A small network was shown many inputs. Here are its activations along a few directions, one row for each input.
Each table varies a few parts of the input and shows all the possible inputs, shuffled.
Descriptions start from the smaller parts, as in this example, which fits no table here: values(3) and (point or line(9) or (line(4) and ring(8))).
Shared parts are said once, and a part with two or three values counts as separate values.
In the rows, zero is written as 128.

Table:
x1: [102 231 186 156  90 158 118 165 165 100 125 114 176 132 187 121  92  96]
x2: [104 130  94 166 145 117 135  99 141  93 144  90 115 146 152 165 134 153]
x3: [104 131 119 120 126 150 154 139 146 141 121 147 120  84  87  97 129 140]
x4: [100 171 129 139 134 128 153 111 134 155 143 127 114 125 126 121 163 131]
x5: [104 112 136 129 119 145 120 143 122 147 123 146 118  87  75  97 125 128]
x6: [106 108 108 174 140 110 104 102 117  96 144  91 113 148 136 170 129 139]
x7: [ 97 150 142 152 126 121 120 113 104 158 139 131 113 127 106 121 156 119]
x8: [104  98 106 158 135 110 103 102 120  96 130  97 121 140 131 168 125 152]
x9: [181  99 129  72 130 140 147 161 145 138 103 160 143 109 123 103 110 126]
x10: [181 122 145  92 129 114 119 137 104 159 119 144 136 160 142 122 134 102]
x11: [107  77  97 125 128 131 130 125 156  82 115 113 128 103 110 137 102 166]
x12: [104 158 140 165 130 120 123 109  98 156 158 121 107 135 117 126 155 111]
x13: [101 195 204 167  78 156  79 158 130 107 118 106 179 127 167 141  85  79]
x14: [100 119  96 150 138 116 133  99 144  94 134  98 122 140 144 162 129 161]
x15: [184  97 141  82 128 124 120 149 112 147 115 155 133 139 127 112 119 106]
x16: [100 148 121 125 135 142 155 123 137 148 134 142 113 106 106 108 148 135]
x17: [179  80 140  80 124 136 118 164 120 143 106 157 139 113 116 106 101 115]
x18: [104  96  94 134 136 124 132 108 148  87 124 111 121 122 123 149 122 162]
x19: [ 99 129 134 136 127 134 122 124 109 152 133 143 112 109  90 106 141 123]
x20: [184 117 129  76 133 129 149 146 137 143 111 158 139 134 138 111 128 123]
x21: [183 136 140 109 130 114 123 136  96 160 137 144 131 164 152 125 139  94]
x22: [112  61 106 134 126 125 107 128 134  84 116 113 127 102 103 142  97 158]
x23: [185 143 134  85 132 119 147 136 134 154 118 144 143 158 157 119 139 121]
x24: [108 181 125 154 140 126 158 106 124 146 156 121 110 131 131 121 163 125]
x25: [185 158 129 103 136 120 153 134 123 154 135 141 136 162 170 124 148 112]
x26: [110  80 102 144 134 119 107 112 126  89 126 112 119 122 111 151 116 151]
Changing only one part turns x11 into x22. The same change can be made to x25. Which row results?
Answer: x21
What is each input in this table made of?
Answer: values(2) and (point or (values(3) and line(4)))
Which other rows does x9 become when the values(2) part takes its other values? List them by row number.
Answer: x17
Which other rows does x5 become when the line(4) part takes its other values? List them by row number.
Answer: x7, x12, x19
Which other rows does x6 become when the line(4) part takes its other values? List them by row number.
Answer: x8, x22, x26
